These are the activations of a small neural network, seen along a few directions. Each row is one input.
In each table, some parts of the input vary, and every possible input appears once, in random order.
Descriptions start from the smaller parts, as in this example, which fits no table here: one of 4 places along a line, together with either a single point or (one of 2 separate values, together with one of 5 places around a ring) or one of 11 places around a ring.
Shared parts are said once, and a part with two or three values counts as separate values.
(in the rows, 128 means zero)

Other details of the inputs vary at random and push rows far along two fixed directions, the same in every table; ignore that.

Rows:
row 1: [127 116 136 118 106 154 113 132 117 160 169]
row 2: [214 163 196 122  68  86  73 182 182  67 123]
row 3: [ 89 111  80 173 165 100 174 133 102  79  61]
row 4: [164 126 150 116 102 110  87 167 109 128 126]
row 5: [134 130 149  93  87 210 103  51 149 237 250]
row 6: [ 77 122  90 160 180  79 184 138 122  79  68]
row 7: [164 138 187 128  97 117  83 146 124 151 138]
row 8: [156 145 140 103 109 125  91 147 124 130 130]
row 9: [110 126 135 132 144 129 147 107 125 145 137]
row 10: [151 148 159  97 112 115  91 162 136 131 122]
row 11: [ 97 112  78 128 143 190 158  46 128 171 175]
row 12: [227 163 190 118  66  84  86 184 181  77 120]
row 13: [125 115 115 135 147 101 128 172 108  88  79]
row 14: [150 138 173 116 112 132 101 110 127 164 163]
row 15: [ 72 120  61 135 160 168 182  97 122 133 133]
row 16: [120 127 125 136 134 131 141  96 116 143 143]
row 17: [ 79 116  89 172 172  72 177 164 116  64  44]
row 18: [178 146 214 116  87  73  61 195 130 125 110]
row 19: [ 86 119  76 142 188  93 171 132 137  80  57]
row 20: [ 99 127  78 132 167 136 160 129 118  98  91]
row 21: [ 95 112  79 130 159 183 163  58 131 162 159]
row 22: [103  98 117 115 110 228 139  67 110 203 219]
Description of these inputs: either one of 2 separate values or (one of 4 places along a line, together with one of 5 places around a ring).
A walk changes only the place on the ring of 5. It starts at row 3 and steps to row 4. List the rest of the walk in order. -> row 8, row 11, row 16

Rows:
row 23: [142 118 185 113 106 104  69 167  99 169 140]
row 24: [147 140 133 139 143  82 133 151 137  82  78]
row 25: [154 132 136 105  97 162 103  89 145 165 189]
row 26: [145 138 117 129 137 104 123 134 138  91 101]
row 27: [115 130 101 153 153  86 168 173 135  42  58]
row 28: [ 99 113 126 115 150 145 122 115 100 171 136]
row 29: [ 85 109  64 172 177 127 206 100 123  82  84]
row 30: [ 60 111  76 142 181 146 176 100  84 145 108]
row 31: [ 77 101  66 156 140 197 204  71 130 133 167]
row 32: [185 142 171 100  68 181  82 113 144 172 196]
row 33: [127 128 113 124 129 141 142  93 147 144 152]
row 34: [142 137 141 102  93 203 125  81 149 181 217]
row 35: [130 136 111 139 156  89 147 140 140  84  81]
row 36: [120 118 111 155 137 115 157 120 132 108 117]
row 37: [ 40 111  47 152 214 105 194 126  88  99  51]
row 38: [ 85 112 113 141 150 109 138 141  87 142 108]
row 39: [100 100  84 147 113 232 170  21 122 190 226]
row 40: [113 130  98 125 140 127 155 133 150  99 121]
row 41: [138 139 148 128 113 153 128 105 146 142 154]
row 42: [134 121 110 139 116 157 142 119 131 117 135]
row 43: [167 156 173 113 114  52  86 191 165  86  85]
row 44: [187 154 162 106 101  85  78 190 150  90  94]
row 45: [161 121 149 117  64 201 105  91 138 189 221]
row 46: [152 138 152 110  94 181 120 104 144 158 192]
row 47: [169 154 183 134 110  56  95 196 150  73  75]
row 48: [ 48  96  60 141 202 117 176 122  95 121  77]
row 49: [117 117 154 108 124 170 101 104  95 200 174]
row 50: [176 146 159 119 107 104  92 146 137 106 118]
row 51: [155 131 198 109 111  85  60 185 101 149 113]
row 52: [127 142 124 137 149  89 142 154 150  78  78]
row 53: [110 124 111 164 151  74 160 164 140  60  61]
row 54: [171 140 147 101  92 131  88 145 154 136 149]
row 55: [198 152 190 118  87  70  64 182 138  94 105]
row 56: [ 49  98  72 147 168 186 183  67  79 178 152]
row 57: [154 144 193  79  94 115  49 150 115 202 171]
What do these inputs look like to the network? -> one of 5 places along a line, together with either one of 2 separate values or one of 5 places around a ring
The inputs of row 31 and row 34 match in every part but the place on the line of 5. If row 45 is changed in the same way as row 31 into row 34, which row does it become? -> row 44
Which other rows does row 56 become when the choice among 2 separate values takes its other values? List them by row number. -> row 51
